These are the activations of a small neural network, seen along a few directions. Each row is one input.
Each table varies a few parts of the input and shows all the possible inputs, shuffled.
A made-up example of a description, with smaller parts first: line(6) and (point or (values(2) and ring(5)) or ring(11)).
Shared parts are said once, and a part with two or three values counts as separate values.
In the rows, 128 means zero.

Other details of the inputs shift rows strongly along two fixed directions, in all tables alike. That doesn't count.
These rows show it; all are for the same input, with only those details redrawn:
[159 141 100 184  85 125  48 106  43 187 109 135 127 100]
[160 141 109 166 101 134  66 112  59 171 116 133 130 101]
[145 138 143  97 165 148 160 134 161 114 113 112 120 126]
[125 140 116 161 107 102 148 117 162 176  51 103  80 162]
[160 141  99 185  84 125  49 106  43 187 109 135 128 100]
[168 139 127 122 140 162  79 124  67 129 154 136 152  79]
[156 142 103 178  90 124  61 109  59 183 104 131 123 107]
[145 138 143  97 165 148 161 134 161 114 113 112 120 126]

A family of inputs:
r1: [124 131 142 105 167 120 181 130 168 109 135 121 144 167]
r2: [134 156 141  94 169 182  96 124  70 114 165 176 169  68]
r3: [103 120 143  83 136 149 195 152 162  97 119 118 157 105]
r4: [ 96 142 173 112 161 139 141 142 153 106 131 163 109 140]
r5: [123 120  93 174 120  96 134 121 162 157  66 111  53 180]
r6: [122 126 140  90 157 116 177 153 150  92 153 109 161 139]
r7: [111 108 159 115 127 133 142 158 151 101 152 115 136 122]
r8: [132 123 132  89 134 173 114 144  79 103 171 132 188  64]
r9: [127 116 163 126 138 125 126 147 149 123 130 131 107 142]
r10: [170 126 154 130 146 160  76 146  82 108 190 142 127 106]
r11: [125 123 131  86 117 121 151 130 158 110 152 120 136 114]
r12: [157 141 133 104 161 153 159 137 157 121 118 110 112 135]
r13: [141 107 115 118 157 169  93 129  95  81 188 136 167  83]
r14: [115 116 105 162 127  95 129 119 157 145  72 115  68 164]
r15: [134 131 138 104 150 138 156 136 159 135 100 116 121 132]
r16: [121 133 115 141  90  76 137 111 176 176  75 125  75 171]
r17: [135 107 114 119 156 166  83 122  87  98 172 151 160  96]
r18: [120 108 129 102 174 130 146 139 166 101 114 126 105 139]
r19: [142 140 107 181 114  74 145 120 136 179  85 111  81 192]
r20: [156 132 129  93 131 158 107 114 114  94 203 139 169  86]
r21: [130 138 118 170 119  69 149 119 142 170  80 111  89 187]
r22: [113 113 117 202  42 103  40 131  39 171 135 141 141 104]
r23: [130 132 132 101 151 172 163 124 156 109 137 113 152 125]
r24: [ 90 125 105 158  43  69 151 114 149 165  76 129 104 144]
r25: [144 138 137  96 137 115 147 120 173 119 127 127 101 140]
r26: [113 154 153  68 167 135 156 117 166 104 144 170 118 123]
r27: [116 134 130  98 187 167  87 129  82  86 169 184 147  82]
r28: [116 116 164 118 143 145 143 141 166 106 145 128 127 147]
r29: [161 142 131  94 143 131 138 126 160 116 148 131 104 136]
r30: [105 100 112 123 134 122 138 140 143 108 121 113 124 123]
r31: [115 122 129 107 126 136 169 143 158 128 108 101 139 119]
r32: [128 133 133 124 149 126 166 120 142 112 149 118 149 162]
r33: [131 120 124 201  70 132  49 111  58 161 154 141 137 124]
r34: [132 140 117 156 111 110 137 118 146 171  65 107  91 150]
r35: [159 133 122 106 119 165  82 101  82 108 206 152 172  86]
r36: [108 134 102 177  86 109 159 112 172 177  62  91 103 161]
r37: [129 132 136  90 134 132 152 111 176 115 143 134 129 139]
r38: [114 108 115 122 154 153 140 122 149  95 139 123 128 138]
r39: [126 130 142  86 164 167 172 131 174 108 124 118 147 130]
r40: [ 93 101 128  89 158 136 169 150 164  75 131 117 134 121]
r41: [108 111 121 198  40 105  57 137  44 161 132 151 148  99]
r42: [ 93 129 115 149  96  69 168 138 149 149  85 105 125 177]
r43: [130 132 131 125 147 118 164 128 146 109 150 110 151 151]
r44: [150 124 135 189  88 117  39 123  54 161 141 143 112 117]
r45: [132 125 128  87 109 136 107 127  97 105 182 144 166  81]
r46: [ 90 129 105 174  69  62 157 135 130 162  73 119 127 171]
r47: [136 157 138 114 169 140  87 123  45 115 185 184 173  98]
r48: [ 87  99 133  87 156 136 188 153 170  65 126 125 138 116]
r49: [117 117 159 129 134 142 150 144 173 100 152 110 128 141]
r50: [124 132 115 172 109  64 139 120 132 182  76 119  97 184]
The inputs of r6 and r31 match in every part but one. If r42 is changed in the same way as r6 into r31, which row does it become? -> r8
Describe the family of inputs behind these rows. -> values(5) and (point or line(9))
Which other rows does r25 become when the line(9) part takes its other values? List them by row number. -> r11, r16, r20, r24, r29, r35, r37, r45
A walk changes only the line(9) part. It starts at r41 and steps to r22. List the rest of the walk in order. -> r7, r49, r33, r28, r9, r44, r10

A family of inputs:
r51: [ 86 106 109 199  76 100 109 134 114 158  79 125 104 150]
r52: [159 151 109 160  94 133  48 103  25 167 148 155 160  82]
r53: [135 141 156  77 185 146 166 131 177  88 137 142 100 141]
r54: [139 136 151  71 178 136 210 144 205  95 118  95 125 152]
r55: [175 139 149  87 189 171  86 130  71  88 210 166 171  92]
r56: [140 115 106 141 117 172  66 130  42 121 159 143 174  65]
r57: [ 95 117 158  77 150 131 182 150 184  75 146 141 130 135]
r58: [126 126 123 156 151 135 122 129 142 138  95 126  85 150]
r59: [138 138  97 162  80 128  53 104  28 156 156 154 175  80]
r60: [111 109 156  91 156 125 185 159 178  79 157 112 140 146]
r61: [138 132 117 191  91  92 113 106 155 187  81 113  65 182]
r62: [126 136 128 136 139 120 116 120 150 145  98 141  83 152]
r63: [127 142 153  60 173 145 207 139 204  97 111 123 111 135]
r64: [168 142 101 192 104 114  22 103  15 173 155 154 135 108]
r65: [ 86 127 134 146 104  95 151 132 148 131 116 132 120 152]
r66: [123 125  97 186  53 101 111 108 127 183  89 106 116 142]
r67: [102 118 114 133 119 122 145 126 151 134  90 114 118 124]
r68: [106 121 141  66 161 152 180 138 185  89 130 123 136 117]
r69: [114 132  97 161  86  90 139 117 126 162  89 110 125 151]
r70: [128 125 138  81 150 141 192 142 190  87 139  94 141 133]
r71: [177 141 140  81 172 173 104 136  70  89 197 142 191  73]
r72: [119 139 115 143 106 118 123 116 138 169  77 127  99 135]
r73: [139 129 103 131  94 146  66 112  42 137 168 161 167  65]
r74: [117 127 120 158 141 110 127 122 164 156  73 127  68 162]
r75: [ 86 102 160  83 168 133 193 159 207  69 122 120 121 140]
r76: [137 131 117 146 129 152 105 131  97 144 107 123 125 106]
r77: [130 126 149  75 185 156 173 143 176  97 117 116 123 113]
r78: [140 141 103 177  73  98 113 112 121 187  77 100  99 153]
r79: [ 96 120 161  86 161 126 187 151 178  82 154 128 147 148]
r80: [ 87 120 115 186  74  63 140 127 137 165  88 116 103 177]
r81: [186 132 149  92 180 176  82 131  78  82 217 141 158  87]
r82: [148 129 135  74 160 175 113 132  76  84 205 150 206  75]
r83: [ 99 110 123 189  57  81 131 122 156 167  91 108  96 171]
r84: [107 109 117 179  68  87 119 129 126 158 113 114 111 158]
r85: [ 75 114 125 155  86  90 136 128 156 147  82 131  97 161]
r86: [146 131 127 145 139 109 131 122 143 145 113 119  96 167]
r87: [184 131 151  79 161 191  96 132  88  93 205 133 181  65]
r88: [129 146 121 164 123 100 117 110 133 164 100 142  91 162]
r89: [135 141 152  72 177 144 189 135 174 103 130 118 141 136]
r90: [158 124 105 134 108 145  73 124  44 127 181 135 186  78]
The inputs of r70 and r78 match in every part but one. If r67 is changed in the same way as r70 into r78, which row does it become? -> r77
The inputs of r87 and r66 match in every part but one. If r89 is changed in the same way as r87 into r66, which row does it become? -> r82
Describe the family of inputs behind these rows. -> line(4) and line(10)

A family of inputs:
r91: [116 134 129 100 127 134 140 125 127 111 144 144 152 107]
r92: [129 130 117 121 141 148 106 124  96 125 135 141 146  95]
r93: [ 99 122 163  50 200 155 217 150 226  59 122 118 116 134]
r94: [136 139 129  93 137 139 150 130 122 119 138 125 164 109]
r95: [165 133 114 171  96 112  79 107  88 163 145 124 126 134]
r96: [146 130 140 104 172 154 131 136 125 107 137 131 132 119]
r97: [122 140 134 148 127  81 197 125 213 154  69  93  68 208]
r98: [126 118 151 107 156 152 117 142 134  98 149 144 119 116]
r99: [ 96  98 152 133 123 131 134 156 122  84 176 127 165 128]
r100: [138 132  95 184  80 118  82 115  79 180  94 118 121 115]
r101: [153 130 111 167 111 133  82 121  83 157 120 127 118 119]
r102: [142 137 128  98 129 144 152 132 126 117 144 115 161 107]
r103: [147 121 130 100 144 164 131 133 137 106 145 107 146 101]
r104: [152 141 138 123 150 122 120 125 112 129 146 135 133 138]
r105: [ 90 137 122 177  98  58 161 112 192 175  53 122  52 212]
r106: [ 98  93 121 141 103 106 126 148 113 101 156 124 153 127]
r107: [152 121 118 147 120 141 102 121 120 141 126 116 117 125]
r108: [141 140 144  98 172 135 132 129 129 104 164 147 137 132]
r109: [131 129 150 122 137 122 111 133 126 117 158 148 120 136]
r110: [124 139 123  96 134 137 145 124 124 118 140 138 160 108]
r111: [ 98 131 122 137 128  99 197 128 208 155  37  93  81 179]
r112: [118 127 111 175 104 116  78 115  93 157 106 149  99 132]
r113: [140 130 110 134  88 128 125 116 115 150 128 110 149 117]
r114: [112 119 109 182  74 111  69 119  85 172 100 140 110 114]
r115: [136 130 124 128 151 147 101 125 100 124 138 148 129 114]
r116: [119 127 144  91 127 141 142 137 133 104 156 142 155 102]
Describe the family of inputs behind these rows. -> values(2) or (line(4) and line(6))
A walk changes only the line(6) part. It starts at r98 and steps to r112. List the rest of the walk in order. -> r115, r96, r101, r107
